Each row below holds a small network's activations on one input, seen along a few directions.
In each table, some parts of the input vary, and every possible input appears once, in random order.
A made-up example of a description, with smaller parts first: one of 2 separate values, together with either a single point or one of 9 places around a ring or (one of 5 places around a ring, together with one of 6 places along a line).
Shared parts are said once, and a part with two or three values counts as separate values.
In the rows, 128 means zero.

Other details of the inputs shift rows strongly along two fixed directions, in all tables alike. That doesn't count.

Rows:
r1: [146 148 149  86 107 136 129 125 123 143  74  40  66]
r2: [151 126 147  65 103 146 169 141 127 138  75  46  91]
r3: [121 147 104 159 157 121 105 113 112 148 144 168 123]
r4: [104 163  48 170 229 148 150 106 110 107 156 177 136]
r5: [147 139  34 171 219 148 153 101  81 105 140 167 143]
r6: [145 144 150  84 111 139 137 138 131 143  82  32  79]
r7: [153 108 100 144 167 122 132 118 113 133 129 159 147]
r8: [106 100 165 123  72 126 114 145 162 117 132 134 141]
r9: [114  84 215 114  37  98  92 171 171 172 128 159 159]
r10: [124 140  74 106 163 182 200 126 103  78  84  97 122]
r11: [117 173  75 134 176 163 150 104 125  94 124  80  85]
r12: [ 90 134  43 190 191 139 136 104 113  74 186 210 177]
r13: [141  98 206 131  57  77  61 154 166 206 140 149 138]
r14: [176  72 200 125  55  75  66 137 132 200 115 144 134]
r15: [106 163 103  71 142 193 204 139 119  74  62  27  84]
r16: [133 149 141 183 160 119 103  93 101  89 213 225 184]
r17: [135  81 212 126  56  79  59 140 180 175 146 134 134]
r18: [140 122 115 102 121 141 163 133 121 121  94 104 132]
r19: [140 138 157  78 118 139 144 136 143 136  78  37  79]
r20: [108 119  89 177 162 109 111 129 122 135 188 233 180]
r21: [118 142  95 163 155 129 104  97 116 117 151 146 112]
r22: [106 107  88 184 153 109 100 115 128 112 200 218 176]
r23: [132  94 141 134 105  98 101 142 132 146 152 165 161]
r24: [137  74 202 111  38  81  84 161 158 170 127 141 165]
r25: [135 212 147  90 150 164 208 119  99  67  97  29  61]
r26: [103 150 127 107 123 144 155 139 137 129 112 107 121]
Each input here is: either one of 2 separate values or (one of 4 places along a line, together with one of 6 places along a line).
Q: Which other rows does r9 become when the place on the line of 6 takes its other values? List them by row number.
A: r3, r4, r13, r20, r26

Rows:
r27: [151 104 208  96  85  98 111 161 130 164 117 128 136]
r28: [148 107 160 176 131  87  82 122 114 131 183 182 173]
r29: [152 100 163 105  95 124 134 144 120 126 100  83 136]
r30: [106 156 130 188  91 112  62 107  88 128 149 196 128]
r31: [125 122 158  76  77 131 165 139 140 114  88  61 109]
r32: [123 112 165 161 101  78  93 120 139 131 187 191 164]
r33: [110 111  62 156 185 155 146 115 114  76 129 175 144]
r34: [138  69 183 122  67 110 102 147 155 155 100 112 135]
r35: [104 180  58 140 191 168 200 118  99  88 152 162 137]
r36: [126 168  89 101 159 148 162 144 138 145  81  61  80]
r37: [111 164  59 178 220 161 151  92 108  77 145 139 113]
r38: [ 84 165  64 137 177 161 160 135 130 117 152 162 145]
r39: [134 165 149  96 125 142 166 120 126 111 102  23  57]
r40: [124 166 128 100 147 148 165 116 121  88 118  61  64]
r41: [135  86 144 165 108  77  32 113 149 185 191 192 159]
r42: [ 83 177  38 137 213 156 173 124 117 103 132 146 135]
r43: [102 145 128 160 142 147 122 110 143  99 168 170 143]
r44: [120  90 173 158 103  86  89 143 152 171 152 223 186]
r45: [152  76 152 162 116  89  65 121 135 201 154 224 172]
r46: [123 131  86 138 166 142 159 117 100  74 134 156 175]
r47: [126 132  73  85 144 167 144 115 129 128  85  50  88]
r48: [167  88 139 144 105 101 105 140 121 131 127 153 169]
r49: [138 112 197 103  87 118 124 153 153 180  84  88 104]
r50: [149 138  91 125 162 130 146 108  99 153 131 141 117]
r51: [130 124  99 102 116 140 138 144 149 128  83  59  98]
r52: [111  94 149 132 112  92  88 161 151 176 147 177 149]
r53: [117  99 155 163 108  83  64 137 154 161 173 155 146]
r54: [144 119  54 163 164 127 152 117 104  95 136 159 145]
r55: [116 174 101 152 177 159 150 105 106  68 177 157 152]
r56: [132 176 159  63 131 153 186 141 119 120  75  47  99]
r57: [127 129 176 100  90 105 146 147 139 157 117 121 127]
r58: [156 130 163 106 101 115 109 103 129 154 133  85  89]
r59: [128 114  66 158 164 133 160 118  98  92 140 148 146]
r60: [125 148 128 134 146 142 151 137 110 118 156 178 172]
r61: [171  98 162 131 116  94  87 127 109 187 146 178 166]
r62: [149 119 170 119 107 124  87 101 147 160 122 101  97]
r63: [ 89 151  93  85 120 183 173 141 149  95 102  62 108]
r64: [109 170 118  96  69 174 142 128  88 109  43  52  63]
r65: [ 96 130  45 123 180 162 155 130 122  82 118 116 118]
r66: [158 106 205 110  86  95 112 159 126 176 115 116 142]
r67: [123  73 162 114  65 101  91 160 160 166 114  99 137]
r68: [105 142  64 154 190 132 142 136 118 138 138 150 136]
r69: [151 158 139 116 122 125 145 119 132 120 114  62  74]
r70: [136  87 160 100  80 112 131 145 134 124 113 110 120]
r71: [114 139 184 114 101 126 118 121 161 126 117  96 107]
r72: [143 152  58 164 192 126 163 121  98 121 139 169 133]
r73: [110 143  99 159 185 145 127 104 124  86 149 156 114]
r74: [ 91 182 141  79 112 171 154 133 163 109 115  30  71]
r75: [149 104 144  82  97 153 127 115 141 147  69  58  90]
r76: [119 145  40 143 203 143 130 109 109 150 141 160 131]
r77: [134  92 155 146 112  82 108 147 124 160 162 205 158]
r78: [118  98 121 146  98 124 135 133 129 109 168 187 179]
r79: [144  80 153 127 106 109 109 143 118 116 135 160 167]
r80: [171  92 157  95  92 123 109 121 116 149 106  99 136]
r81: [152  85 156 174 111  80  78 144 147 185 142 215 169]
r82: [139 149 166 102 132 134 133 125 121 101 123  80  98]
r83: [164 106 148 163 134  94  65  98 109 149 185 190 167]
r84: [125 149 133 150 155 119 123 111 114  94 166 159 159]
r85: [138 131  18 150 202 158 163  84  80  88 140 152 134]
r86: [147  72 118 176 116 101  89 131 141 138 136 198 173]
r87: [105 125 107 129 127 170 157 125 140  91 122 138 145]
r88: [133  84 159 144  83 113 106 143 129 120 169 199 207]
r89: [169 149 168  87 112 127 149 150 125 154  78  62  99]
r90: [141 138 165  90 104 123 163 148 127 158  91  62  87]
r91: [123  82 190 108  58 112 108 144 166 143 101 123 146]
r92: [147 177  55 173 221 147 150  96  89  71 153 143 130]
r93: [122 135 149  99 136 145 149 141 138 137  88 104  94]
r94: [119 128 207  87  66 141 136 155 168 165 100 104 117]
r95: [104 150 135  99 132 139 124 134 151 117 120  62  74]
r96: [113 166 156 120  63 135 108 141  93 163  78 121  91]
r97: [ 88 133  49 139 170 147 149 124 129  88 135 145 154]
r98: [147 146 169 111 107 133 122 123 158 136  89  54  70]
r99: [116 168 157 100 103 150 161 121 140 102 137  74  91]
r100: [113 173  28 174 218 146 135 105 120  91 154 134 113]
r101: [ 99 124 150 142 110  97  84 132 161 139 166 149 146]
Q: Describe the family of inputs behind these rows.
A: one of 3 separate values, together with either a single point or (one of 4 places along a line, together with one of 6 places along a line)
Q: Changing only the choice among 3 separate values turns r78 into r35. The same change can be made to r87. Which row results?
A: r94
Q: Changing only the choice among 3 separate values turns r47 into r41. The same change can be made to r65. Which row results?
A: r95
Q: Which other rows does r52 become when the place on the line of 6 takes its other values? List them by row number.
A: r36, r38, r42, r68, r76
Q: Which other rows does r63 become when the choice among 3 separate values takes its other values? List them by row number.
A: r38, r74
Q: Which other rows does r88 become when the place on the line of 6 takes its other values? List them by row number.
A: r29, r46, r48, r79, r80
